Each row below holds a small network's activations on one input, seen along a few directions.
Each table varies a few parts of the input and shows all the possible inputs, shuffled.
Descriptions start from the smaller parts, as in this example, which fits no table here: one of 6 places along a line, together with either a single point or (one of 2 separate values, together with one of 5 places around a ring) or one of 11 places along a line.
Shared parts are said once, and a part with two or three values counts as separate values.

A family of inputs:
r1: 65, 123, -129, -3, -195, -311, 229, -64, -266, -240, 143, 435, 313, 228
r2: 159, 139, -117, 211, -178, -311, 240, -250, -184, -422, 358, 238, 499, 100
r3: -603, -486, -248, -476, -63, 464, 233, 41, 144, -78, 195, 347, -220, -161
r4: -220, -598, 29, -286, 410, 237, 320, 229, -68, -549, 811, -118, -75, -471
r5: 217, -110, 262, 132, 108, 29, -375, -66, -134, 259, -482, -37, 35, -191
r6: 168, 500, 133, 171, 187, 136, 34, -139, 311, 555, 57, -168, -124, 14
r7: -591, -657, -100, -493, 233, 351, 82, 766, -85, -400, 204, -279, -365, -283
r8: 19, 421, 148, 325, 93, 225, 2, 53, 278, 463, -287, -268, -307, -28
r9: -376, -631, -61, -384, 265, 406, 221, 556, -67, -428, 334, -40, -387, -431
r10: 235, -338, 133, 45, -98, -276, -215, -87, -238, 28, -412, 130, 56, -69
r11: -3, 73, -199, 50, -366, -168, 91, 126, -143, -309, -196, 421, 149, 135
r12: -16, -126, 227, 2, 84, 25, -511, 182, -133, 268, -611, -293, 59, -52
r13: 425, -5, 324, 263, 257, -118, -292, -453, -59, 142, 68, -138, 410, -255
r14: 138, -175, -16, -85, -379, -411, 17, -31, -269, -287, -278, 311, 11, 41
r15: 77, 359, -190, 37, -202, -191, 258, -21, 37, -169, 205, 279, -12, 443
r16: -452, -457, -175, -360, 73, 313, 313, -302, 148, -193, 681, 262, 107, -192
r17: -33, 218, 118, 172, 140, 340, -553, 242, 80, 490, -553, -451, -159, -127
r18: -215, 253, -257, 4, -359, -73, 66, 386, 95, -193, -186, -3, -163, 548
r19: 35, 383, -156, 163, -48, 212, 140, 78, 301, 186, -195, -122, -320, 235
r20: 224, 481, -39, 264, 94, 56, 224, -301, 324, 45, 328, -241, 58, 141
r21: 281, 279, 220, 253, 332, 210, -257, -226, 22, 594, -62, -163, -7, -152
r22: -292, -573, -19, -456, 393, 238, 306, 373, -114, -373, 620, 26, -233, -372
r23: 19, -328, 68, -84, -145, -280, -411, 154, -205, 5, -547, -109, 69, 30
r24: 505, -208, 148, 119, 9, -375, -178, -457, -98, -80, 156, 29, 404, -151
r25: 113, 463, -108, 72, 96, 78, 209, -117, 252, 255, 125, -57, -155, 266
r26: 274, -95, 1, -207, -271, -513, 113, -210, -297, -198, 79, 367, 168, 123
r27: -121, -224, 2, -186, -405, -442, -46, 206, -354, -253, -374, 37, 31, 232
r28: -246, 6, -174, -51, -374, -199, 33, 363, -230, -268, -282, 149, 180, 319
r29: 287, 527, 196, 368, 187, 111, 42, -344, 381, 345, 257, -348, 87, -120
r30: -130, 417, 38, 133, 19, 257, -179, 307, 338, 493, -382, -483, -259, 123
r31: -581, -448, -151, -472, 127, 238, 349, -157, 30, -41, 460, 369, -77, -103
r32: -8, 284, -227, 115, -354, -60, 178, 152, 116, -218, -98, 237, -168, 412
r33: 188, 239, 160, 308, 167, 355, -407, -11, 93, 473, -422, -211, -187, -264
r34: 325, 9, 246, 51, 245, -98, -346, -257, -95, 310, -158, 58, 193, -179
r35: -240, 399, -173, 99, -19, 168, -3, 319, 276, 183, -327, -375, -323, 336
r36: -867, -517, -222, -528, -31, 372, 128, 251, 67, -53, 58, 85, -215, -43
r37: 131, 394, -134, 300, -142, -251, 252, -216, 90, -408, 374, 81, 177, 279
r38: 344, -212, 137, -43, 40, -420, -181, -264, -221, 53, -94, 213, 197, -70
r39: 370, -74, 17, 14, -257, -518, 124, -396, -211, -376, 290, 169, 350, -2
r40: 398, 295, 285, 443, 327, 193, -250, -415, 88, 392, 141, -338, 205, -288
The inputs of r33 and r40 match in every part but one. If r14 is changed in the same way as r33 into r40, which row does it become?
> r39
Describe the family of inputs behind these rows.
> one of 4 places along a line, together with either one of 2 separate values or one of 8 places around a ring
Change only the choice among 2 separate values in r22. List by row number the other rows that result.
> r31

A family of inputs:
r41: 188, 563, -105, 285, -292, -369, -16, -121, 22, -119, -109, 36, 245, 471
r42: 311, 589, -25, 262, -238, -277, 23, -118, 92, 154, -256, 40, -7, 459
r43: 88, -311, 321, 0, 459, 239, -274, -320, 91, 338, 158, -258, 69, -487
r44: 422, -239, 152, 80, -67, -324, -167, -17, -299, -320, 35, -70, 335, -159
r45: 214, -277, 333, 5, 512, 125, -72, -79, -67, 41, 403, -204, 44, -516
r46: -204, 27, -101, -159, -371, -178, -26, 450, -91, 42, -619, 34, -354, 345
r47: -324, -9, -181, -104, -422, -259, -76, 487, -125, -259, -486, 53, -88, 346
r48: 71, -744, -45, -477, -92, -286, 147, -484, -340, -337, 553, 729, 382, -269
r49: 107, 361, 61, 267, 344, 161, 346, -87, 231, 58, 550, -193, -78, -117
r50: 362, -304, 188, -18, 240, -141, -90, -24, -187, -302, 302, -145, 127, -330
r51: 69, 522, 22, 236, 122, 279, -6, -277, 356, 454, 9, -97, -28, -51
r52: -256, -202, -134, -92, -271, -61, 106, 566, -110, -480, -138, -53, -130, 140
r53: 255, 397, -72, 323, -188, -236, 192, -53, 22, -306, 227, -80, 174, 241
r54: 1, 334, 37, 195, 304, 276, 132, -302, 417, 345, 329, -246, -69, -101
r55: 213, 345, -68, 268, 93, -88, 306, -83, 109, -255, 442, -159, -19, 85
r56: -319, 37, -115, -40, -188, 196, -208, 283, 47, 305, -649, 56, -338, 178
r57: -674, -686, -401, -679, -254, 32, 466, 111, -105, -565, 341, 653, -3, 84
r58: -464, -51, -67, -209, 46, 520, -143, 290, 158, 349, -273, -171, -328, -113
r59: 357, -67, 85, 93, -212, -490, -357, -77, -329, -71, -381, 49, 400, 51
r60: -563, -265, -70, -286, 254, 567, -41, 299, 213, 230, 33, -316, -351, -125
r61: 178, 618, -20, 383, -90, 36, -113, -279, 236, 412, -314, 102, 2, 285
r62: -190, 6, -248, -172, -225, -150, 580, -625, -1, -300, 676, 695, 257, 140
r63: 154, -108, 277, 54, 266, 237, -373, -297, 46, 451, -172, -149, 113, -414
r64: 279, -11, 176, 177, 10, -41, -451, -257, -101, 454, -552, 57, 143, -67
r65: -425, -238, -40, -239, 340, 468, 204, 539, 26, -79, 284, -240, -343, -145
r66: 454, -21, 186, 59, -150, -391, -297, -96, -272, 205, -512, 36, 152, 55
r67: -305, -264, -146, -213, 69, 155, 207, 568, -39, -443, 119, -158, -306, 13
Describe the family of inputs behind these rows.
> one of 3 separate values, together with either a single point or one of 8 places around a ring
The inputs of r41 and r59 match in every part but the choice among 3 separate values. If r49 is changed in the same way as r41 into r59, which row does it become?
> r45
List by row number the other rows that have the choice among 3 separate values in common with r65.
> r46, r47, r52, r56, r57, r58, r60, r67
Change only the choice among 3 separate values in r54. List by row number the other rows that result.
> r43, r60

A family of inputs:
r68: -91, -472, 218, -279, 465, 282, -182, 23, -37, 403, -18, -205, -123, -390
r69: 115, -404, 144, -70, 165, 25, -234, 12, -239, -290, 234, -69, 276, -375
r70: 105, 252, -64, 206, -303, -107, -91, 452, -131, 36, -728, 47, -353, 348
r71: -301, -58, 34, -27, 125, 300, -336, 360, 184, 122, -324, -587, -179, -127
r72: 352, -283, 312, 21, 354, 42, 143, -531, -68, 119, 512, 153, 156, -559
r73: -593, -449, -410, -590, -364, -146, 663, 621, -144, -811, 305, 448, -310, 341
r74: -27, 593, 27, 366, 126, 290, -90, 213, 289, 240, -98, -509, -55, 56
r75: -28, 70, 141, 97, 421, 591, -159, 179, 242, 565, -271, -198, -474, -253
r76: 378, 91, 195, 116, 390, 103, 181, -596, 178, 259, 631, -56, 56, -254
r77: 52, -333, 6, -191, -285, -426, -190, 332, -364, -128, -461, 74, 15, 205
r78: -233, -158, 178, -201, 397, 457, -238, 151, 255, 549, -235, -437, -427, -295
r79: 328, -195, 165, 176, 104, -117, 7, -309, -121, -331, 474, 2, 412, -424
r80: -101, 192, 10, 285, 177, 440, -208, 366, 188, 165, -351, -375, -223, -76
r81: 51, -304, -21, -186, -217, -201, -219, -246, -265, -142, -99, 419, 373, -38
r82: -899, -420, -514, -596, -334, 177, 616, 305, 42, -658, 409, 526, -118, 263
r83: 181, 642, -42, 264, -310, -243, 60, 278, -41, 130, -493, -106, -183, 496
r84: 370, 512, 13, 295, -196, -533, 121, -124, -77, -79, -127, 87, 75, 463
r85: -67, 666, -133, 258, -293, 57, -45, -33, 174, 353, -375, -3, -10, 342
r86: 524, -78, 30, 54, -263, -666, 117, -199, -327, -388, 50, 385, 333, 35
r87: 121, 532, -84, 309, -167, -268, 0, -453, 135, 105, -1, 178, 261, 323
r88: 259, -53, -37, 55, -239, -363, 7, -576, -135, -180, 127, 481, 535, -73
r89: 315, -325, 34, -175, -260, -526, -135, 124, -468, -360, -180, 332, 175, 62
r90: 161, -487, 279, -224, 424, 185, -95, -205, -190, 149, 285, 71, 20, -527
r91: -774, -575, -248, -591, 330, 525, 674, 306, 49, -311, 832, 165, -511, -254
r92: -229, -330, -49, -215, -245, -86, -278, -8, -156, 93, -400, 176, 191, 95
r93: 555, 261, -37, 148, -232, -589, 193, -320, -139, -245, 124, 200, 227, 356
r94: 50, 493, 140, 180, 370, 426, -28, 24, 368, 655, -8, -344, -313, -124
r95: -783, -518, -363, -467, 58, 380, 527, 503, 45, -721, 747, 35, -215, -102
r96: 288, 300, -144, 160, -205, -312, 71, -643, 60, -57, 221, 300, 413, 217
r97: -392, 2, -92, -115, -335, 80, -299, 133, 129, 247, -609, -97, -119, 194
r98: 156, 442, 98, 419, 206, 22, -11, -192, 235, 7, 289, -335, 187, 19
r99: -155, 244, -124, 182, -277, 216, -200, 139, 83, 278, -642, 142, -188, 217
r100: -116, 20, -33, -83, -362, -249, -205, 458, -82, 16, -678, -185, -300, 312
r101: 353, 187, 59, 280, 146, -28, 82, -396, 135, -169, 542, -214, 311, -94
r102: 217, 341, 219, 246, 445, 147, 72, -380, 297, 421, 398, -164, -49, -152
r103: -143, -397, 95, -109, 183, 116, -292, 232, -104, -42, -82, -338, 134, -226
Describe the family of inputs behind these rows.
> one of 4 places along a line, together with either a single point or one of 8 places around a ring
Change only the place on the line of 4 in r82. List by row number the other rows that result.
> r73, r91, r95
List by row number the other rows that have the place on the line of 4 in common with r71.
> r69, r74, r79, r80, r95, r98, r101, r103
Change only the place on the ring of 8 in r72. List by row number the other rows that result.
> r68, r75, r76, r78, r90, r94, r102
